These are the activations of a small neural network, seen along a few directions. Each row is one input.
Each table varies a few parts of the input and shows all the possible inputs, shuffled.
Descriptions start from the smaller parts, as in this example, which fits no table here: one of 2 separate values, together with either a single point or one of 9 places around a ring or (one of 4 places along a line, together with one of 5 places around a ring).
Shared parts are said once, and a part with two or three values counts as separate values.
(in the rows, 128 means zero)

Other details of the inputs shift rows strongly along two fixed directions, in all tables alike. That doesn't count.

Rows:
row 1: [127 139 129 138 124 136 140 141 130 131 122 135 125  92]
row 2: [138 112 137 128 105 135 106 121 122 150 134 122 109 107]
row 3: [185  79 130 145  93 149 101 153 107 121 132 116 104  70]
row 4: [113 148 132  99 201 134 163 122 151 118 121 142 163 170]
row 5: [180  63 139 127  95 156  90 133 116 140 137 111 102  84]
row 6: [ 82 165 129 178  30  86 109 118 110 146 137 129 101  99]
row 7: [123 116 131 128 127 138 113 124 129 125 128 124 133 131]
row 8: [141 101 140 127  98 128 114 119 122 137 141 123 117 120]
row 9: [195  66 114 135  91 135  90 147 106 106 140  95 105 106]
row 10: [184  67 144 121  93 149  99 129 117 145 146 113 101  86]
row 11: [174  83 133 100 188 172 131 141 138 113 122 123 146 123]
row 12: [ 74 140 135 163  24  85  89 100 113 141 150 122 111 134]
row 13: [ 81 189  97 138 119  87 144 108 135 134 122 126 125 175]
row 14: [138 103 137 130 101 132 109 121 121 138 135 122 116 117]
row 15: [ 65 173 132 131 123  97 139 103 135 135 130 141 140 169]
row 16: [119 149 122 135 155 128 146 143 126 107 117 139 144 133]
row 17: [ 69 142 134 166  25  86  88  99 110 146 145 123 105 131]
row 18: [107 169 123 118 204 142 181 144 148 113 103 152 160 135]
row 19: [173  88 139 103 161 159 129 133 133 133 129 125 127 114]
row 20: [ 68 191 119 152 123  96 143 128 126 112 121 144 146 154]
row 21: [ 84 167 128 175  30  82 102 119 104 145 139 130  99 107]
row 22: [121 137 137 110 154 128 144 118 139 139 129 137 134 144]
row 23: [134 105 134 132 103 136 104 122 120 138 131 121 115 115]
row 24: [182  91 139  92 187 167 140 136 139 135 126 128 132 114]
row 25: [114 147 133  97 201 132 168 121 149 121 122 144 159 169]
row 26: [116 171 117 114 207 131 172 153 141 110 106 151 159 152]
row 27: [ 71 142 135 165  25  86  89  99 111 145 147 123 106 132]
row 28: [143 104 141 124  99 127 115 119 124 143 142 124 113 117]
row 29: [132 125 137 119 128 133 123 120 130 148 131 128 119 122]
row 30: [ 63 181 131 132 126  99 138 104 134 143 124 142 136 166]
row 31: [117 171 121 116 210 133 175 144 140 109 106 151 159 151]
row 32: [179  73 124 147  89 148  95 164 107 108 132 115 113  78]
row 33: [176  82 135  99 186 169 133 140 139 113 125 124 146 125]
row 34: [ 88 194 111 132 122  76 141 116 129 134 130 128 125 172]
row 35: [146 124  98 131 124 124 127 127 126 120 123 110 119 141]
row 36: [171 106 129 127 158 159 143 153 130 116 117 129 131  90]
row 37: [190  90  97 108 185 164 137 146 137  97 116 106 139 137]
row 38: [ 63 184 131 130 127 100 138 104 136 149 124 143 132 162]
row 39: [156 117 102 134 100 123 114 125 122 134 130 106 104 121]
row 40: [ 74 181 136 124 123  96 144 102 137 154 133 142 129 159]
row 41: [114 154 133  96 207 135 168 121 149 129 116 146 156 167]
row 42: [ 71 142 134 165  25  87  86 100 112 141 147 121 110 133]
row 43: [121 143 136 110 157 130 142 118 138 146 127 136 131 139]
row 44: [182  59 142 125  91 150  97 130 115 134 143 112 107  92]
row 45: [180  60 139 129  93 156  91 132 113 134 137 110 106  87]
row 46: [125 139 139 107 152 125 146 117 139 145 133 137 131 141]
row 47: [ 70 170 133 130 120  96 139 104 137 131 135 139 143 170]
row 48: [134 118 139 118 124 128 127 119 130 141 136 129 122 128]
row 49: [127 160 106 106 203 119 160 138 142  97 117 127 158 183]
row 50: [181  63 141 126  94 154  93 131 116 140 140 112 102  86]
row 51: [174  80 132 146  90 158 109 154 116 124 129 118 108  56]
row 52: [105 154 127 101 213 141 161 124 149 121 111 144 160 168]
row 53: [172  94 137 104 164 162 127 134 133 140 126 124 124 108]
row 54: [112 135 130 118 156 134 132 122 137 123 123 132 145 149]
row 55: [ 81 163 123 176  27  80  98 129 106 139 138 130 102 112]
row 56: [113 148 133  97 203 133 167 121 149 121 120 144 159 169]
row 57: [189  95 112 112 159 141 126 148 123 107 126 109 125 130]
row 58: [ 76 183  93 142 119  88 142 109 133 121 122 124 132 181]
row 59: [116 149 123 140 152 132 149 142 133 105 116 136 150 126]
row 60: [ 65 189 122 155 122  98 153 125 131 118 118 145 144 145]
row 61: [113 168 115 117 205 133 166 155 142  99 108 147 167 155]
row 62: [124 115 133 126 128 135 117 122 128 128 128 126 129 131]
row 63: [180  76 131 151  90 154 107 152 110 117 129 115 110  65]
row 64: [ 70 176 134 128 123  96 143 102 135 143 130 143 136 167]
row 65: [168  98 126 119 182 174 150 162 136 101 111 132 147  93]
row 66: [169  81 137 107 158 159 127 134 132 120 130 123 134 120]
row 67: [ 74 149 137 161  27  86  91  99 112 159 145 125  98 125]
row 68: [159 101 126 130 154 166 137 158 132 101 117 127 143  91]
row 69: [190  98 114 110 159 140 127 148 125 113 128 110 121 127]
row 70: [145 125 125 142 101 126 115 150 116 131 129 128 113  95]
Description of these inputs: one of 5 places along a line, together with either one of 2 separate values or one of 4 places along a line or one of 8 places along a line.
Q: Changing only the place on the line of 5 turns row 51 into row 68. The same change can be made to row 19. Which row results?
A: row 33
Q: Changing only the place on the line of 5 turns row 66 into row 64. The same change can be made to row 15. Which row results?
A: row 41
Q: Change only the choice among 2 separate values in row 39. List by row number the other rows that result.
A: row 34
Q: Change only the choice among 2 separate values in row 57. List by row number the other rows that result.
A: row 35
Q: Change only the place on the line of 4 in row 51. List by row number the other rows that result.
A: row 3, row 36, row 55

Rows:
row 71: [138 136 128  99 211 149 171 147 150 106 116 144 162 143]
row 72: [156  99 128 137 126 153 123 139 123 119 123 123 124  93]
row 73: [156  93 142 132 123 149 110 146 115 122 128 129 124  96]
row 74: [129 126 124 132 118 120 117 132 125 121 131 121 128 134]
row 75: [ 79 167 124 144  99  85 123 115 119 124 134 133 131 168]
row 76: [136 128 137 125 120 114 124 128 119 131 137 128 122 130]
row 77: [170  84 139 126 135 161 115 152 122 122 126 127 127  89]
row 78: [132 131 137 127 122 121 120 130 118 139 131 132 118 123]
row 79: [130 129 114 135 120 127 126 128 128 120 125 117 127 130]
row 80: [129 125 128 131 120 118 115 130 119 119 132 122 128 138]
row 81: [126 105 128 123 110 127 112 108 129 132 138 119 126 145]
row 82: [170  74 141 111 117 144 113 117 126 142 143 117 114 117]
row 83: [129 129 123 132 122 126 116 133 125 125 129 124 127 130]
row 84: [ 98 148 138 139 114 105 132 126 121 119 134 141 138 144]
row 85: [152  97 132 130 123 153 117 147 124 126 126 127 124  92]
row 86: [132 132 133 127 120 123 123 132 124 141 130 131 118 120]
row 87: [128 130 114 138 124 131 124 127 126 123 121 120 123 126]
row 88: [149 122 124 126 128 131 134 130 129 130 129 121 122 117]
row 89: [101 183 119 111 195 116 179 120 148 127 113 143 148 166]
row 90: [124 140 133 130 112 109 127 126 125 135 137 128 121 131]
row 91: [158  97 119 127 125 150 109 144 124 126 125 117 119 106]
row 92: [176  84 120 120 132 152 113 147 126 115 130 110 123 106]
row 93: [118 110 144 126 112 133 120 112 131 135 137 126 129 126]
row 94: [ 97 185 119 113 197 122 175 122 146 134 107 148 145 161]
row 95: [126 123 136 137 111 122 125 135 124 118 134 133 133 123]
row 96: [152 138 130  93 212 138 169 141 145 119 121 141 152 154]
row 97: [ 98 163 121 140 108  98 142 113 127 134 129 132 122 145]
row 98: [125 135 135 130 110 105 125 125 117 131 140 131 122 140]
row 99: [ 77 145 140 135  96 106 128 100 132 137 139 136 134 151]
row 100: [ 89 140 142 130 112 123 124 105 134 142 133 135 132 138]
row 101: [130 124 123 133 115 118 119 132 124 118 133 123 128 139]
row 102: [133 133 127 125 121 124 127 131 129 139 133 128 119 119]
row 103: [149 125 123 126 131 136 132 131 129 134 127 124 120 113]
row 104: [134 134 123 132 125 127 132 125 126 135 125 126 118 119]
row 105: [181  70 143 106 130 160 108 121 128 146 137 115 111 104]
row 106: [114 135 126 145 110 120 135 126 126 118 126 131 130 124]
row 107: [133 135 123 131 122 129 130 128 126 140 124 127 118 117]
row 108: [129 124 118 130 114 121 121 132 127 119 132 121 126 135]
row 109: [129 128 114 137 122 127 126 126 126 119 123 118 124 130]
row 110: [122 151 124 107 202 136 150 137 137 118 111 141 151 159]
row 111: [131 126 113 136 116 125 127 128 127 118 127 119 127 134]
row 112: [121 129 127 142 122 136 129 132 125 126 118 132 126 110]
row 113: [ 88 162 121 141 111 105 121 123 126 134 124 133 128 147]
row 114: [143 120 114 131 132 140 124 133 129 122 122 118 126 121]
row 115: [124 126 136 135 117 124 125 135 126 121 132 131 133 120]
row 116: [123 113 130 123 116 134 108 108 130 139 132 119 123 137]
row 117: [ 88 164 125 146 110 108 140 120 131 125 126 134 135 135]
row 118: [136 128 127 124 116 118 130 131 128 132 137 127 121 127]
row 119: [118 135 113 140 114 118 129 123 125 118 125 122 126 140]
row 120: [122 129 130 134 119 132 126 136 129 126 129 132 130 112]
row 121: [127 117 141 117 117 131 116 108 130 156 133 127 114 128]
row 122: [124 131 126 140 119 134 130 132 128 125 124 129 130 112]
row 123: [182  90 140  75 221 171 155 128 150 132 123 128 144 137]
row 124: [120 113 130 124 115 135 106 110 129 142 128 121 121 135]
row 125: [124 125 140 135 117 122 122 133 120 119 133 132 133 123]
row 126: [123 128 136 136 118 129 123 135 126 125 130 133 131 115]
row 127: [100 165 121 137 108  99 142 115 129 135 131 132 125 145]
row 128: [ 88 163 112 146 116 111 129 118 127 132 117 129 125 143]
row 129: [135 142 123 107 216 160 170 144 148 116 104 144 158 133]
row 130: [125 127 127 141 119 130 133 130 127 119 124 127 129 115]
row 131: [124 109 130 122 114 129 111 108 131 135 135 117 125 141]
row 132: [123 127 131 133 117 127 128 136 129 122 131 129 131 116]
row 133: [135 132 133 127 120 121 123 130 125 138 134 129 120 122]
row 134: [ 97 165 126 131 112  98 137 120 132 139 134 133 124 143]
row 135: [127 129 118 131 122 128 119 133 129 126 128 122 125 126]
row 136: [128 128 127 132 121 123 112 131 119 123 130 125 126 133]
row 137: [127 131 113 137 123 133 122 130 126 128 119 122 124 124]
row 138: [148 121 137 122 129 127 121 133 120 133 134 129 120 120]
row 139: [123 128 139 136 119 127 120 134 120 123 131 134 131 118]
row 140: [162  94 128 134 119 148 126 141 124 113 129 122 128 100]
row 141: [115 113 144 127 114 140 116 115 129 142 130 131 126 120]
row 142: [134 151 125  97 204 141 165 140 146 133 114 143 144 142]
Q: Changing only one part turns row 133 into row 86. The same change can be made to row 83. Which row results?
A: row 113
Q: Changing only one part turns row 139 into row 84. The same change can be made to row 138. Which row results?
A: row 98
Q: What do these inputs look like to the network?
A: one of 3 separate values, together with one of 4 places along a line, together with either a single point or one of 5 places along a line
Q: Change only the place on the line of 4 in row 95. List by row number the other rows that result.
A: row 77, row 115, row 126
Q: Change only the choice among 3 separate values in row 117. List by row number the other rows that result.
A: row 79, row 88
Q: Change only the choice among 3 separate values in row 107. List by row number the other rows that result.
A: row 129, row 137

Rows:
row 143: [108 166 124  99 219 145 179 122 155 128 108 148 161 161]
row 144: [113 157 149  90 217 139 169 127 149 134 119 156 159 154]
row 145: [ 87 151 136 137  75  89 114 106 123 142 146 126 120 149]
row 146: [123 148 144  86 224 142 177 129 151 128 117 153 160 160]
row 147: [ 90 152 128 139  78  89 109 108 120 144 142 126 116 156]
row 148: [188  73 123 116 124 142 104 130 119 121 138 103 113 125]
row 149: [ 91 148 138 140  85 102 120 106 124 144 141 135 122 138]
row 150: [ 93 154 113 145  80  88 111 102 121 136 135 115 114 161]
row 151: [115 165 112  95 221 138 170 125 153 126 106 139 156 176]
row 152: [178  74 137 113 122 148 109 134 125 127 141 113 119 108]
row 153: [ 88 150 134 144  84 104 121 106 125 145 137 134 121 136]
row 154: [ 90 150 128 140  85 100 118 107 128 141 138 125 119 143]
row 155: [103 161 142  97 205 129 173 122 150 132 118 154 156 163]
row 156: [ 70 164 125 151  62  87 113 100 126 145 139 125 115 145]
row 157: [ 70 163 141 150  77 105 116 106 123 155 132 138 116 121]
row 158: [ 80 155 136 147  74  96 118 103 123 146 140 135 119 139]
row 159: [181  75 130 114 124 148 104 136 121 129 137 112 115 115]
row 160: [204  99  92 141 132 145 125 176 110  91 118 106 110  88]
row 161: [176  83 114 126 113 141 102 126 119 123 132 100 110 121]
row 162: [177  74 150 114 136 166 112 139 124 136 132 126 119  84]
row 163: [ 76 154 141 146  75  97 120 105 124 150 137 137 117 133]
row 164: [ 74 155 139 148  74  98 120 105 124 150 135 137 116 132]
row 165: [174 114 118 157 109 141 131 173 112 111 117 125 114  62]
row 166: [167  79 136 124 123 164 116 135 125 135 125 120 115  86]
row 167: [179  77 123 119 124 153 104 135 123 130 131 110 114 111]
row 168: [ 77 158 132 150  73  98 119 102 124 147 137 134 118 137]
row 169: [165  79 119 145 119 157 110 162 119  85 124 114 138  93]
row 170: [105 162 132  98 219 144 180 124 155 131 107 151 158 156]
row 171: [178  80 121 122 113 136 102 127 118 123 137 103 111 125]
row 172: [172  78 133 124 122 161 114 132 125 132 131 119 118  94]
row 173: [ 69 158 129 175  72 104 120 134 117 108 124 138 138 120]
row 174: [191 107 124 148 135 158 131 180 115 112 115 126 120  52]
row 175: [ 58 172 139 157  64  99 114 103 121 158 132 137 113 122]
row 176: [171  74 147 118 123 155 115 135 123 134 135 124 117  94]
row 177: [ 83 153 102 169  79  92 112 132 112  93 127 119 132 149]
row 178: [ 86 151 109 165  86 104 113 139 116 100 124 128 137 138]
row 179: [178  78 121 120 124 154 105 135 123 130 129 110 114 109]
row 180: [111 165 121  96 208 125 164 122 150 128 116 142 155 182]
row 181: [ 81 163 108 152  68  84 109  98 119 138 133 114 111 160]
row 182: [174  78 126 120 122 156 110 133 128 128 132 110 117 101]
row 183: [189  73 125 114 124 141 104 131 118 121 140 103 114 126]
row 184: [182  73 124 117 132 165 113 136 129 126 128 108 119  97]
row 185: [177  75 133 116 122 151 110 133 127 127 138 112 118 105]
row 186: [ 86 156 122 144  77  92 110 106 123 145 137 125 115 153]
row 187: [135 185 105 123 222 137 196 168 143  98  97 152 161 130]
row 188: [132 152 120  88 216 123 165 122 145 116 121 132 155 191]
row 189: [106 165 139  97 221 146 173 126 153 135 110 155 158 149]
row 190: [169  79 152 117 126 159 110 136 122 138 135 127 117  87]
row 191: [117 157 129  90 217 133 172 124 155 123 120 142 159 173]
row 192: [101 167 131 125 213 149 171 153 145  94 101 156 178 139]
row 193: [ 84 153 140 143  74  94 118 104 122 146 144 135 120 141]
row 194: [ 85 152 142 141  74  93 118 104 120 145 145 135 121 142]
row 195: [107 161 134  97 219 142 179 124 155 131 109 152 158 157]
row 196: [ 92 151 131 137  78  88 109 108 119 144 144 126 117 156]
row 197: [ 95 186 102 173  74  86 134 148 116 115 123 129 116 112]
row 198: [104 163 119 124 211 144 175 150 146  85 103 152 180 153]
row 199: [187  75 118 119 124 145 105 130 120 121 134 102 112 122]
row 200: [168  80 148 120 126 162 110 136 123 139 132 126 116  84]
row 201: [199 101  99 141 132 149 125 181 113  99 116 116 114  78]
row 202: [170  78 154 115 126 157 110 137 121 138 137 127 118  89]
Q: What do these inputs look like to the network?
A: one of 6 places along a line, together with either one of 2 separate values or one of 8 places along a line
Q: Changing only the place on the line of 6 turns row 200 into row 164. The same change can be made to row 192. Which row results?
A: row 173
Q: Start at row 150 and move only the place on the line of 6, one step at a time. The first step leads to row 167. Which rows follow, in order?
A: row 156, row 168, row 195, row 189
Q: Change only the choice among 2 separate values in row 192. List by row number the other rows that result.
A: row 174
Q: Change only the choice among 2 separate values in row 187. List by row number the other rows that result.
A: row 198
Q: List by row number the other rows that have the place on the line of 6 in common with row 184.
A: row 145, row 152, row 154, row 156, row 169, row 182, row 185, row 191, row 197
Q: List by row number the other rows that have the place on the line of 6 in common with row 177.
A: row 148, row 150, row 160, row 161, row 171, row 181, row 183, row 188, row 199
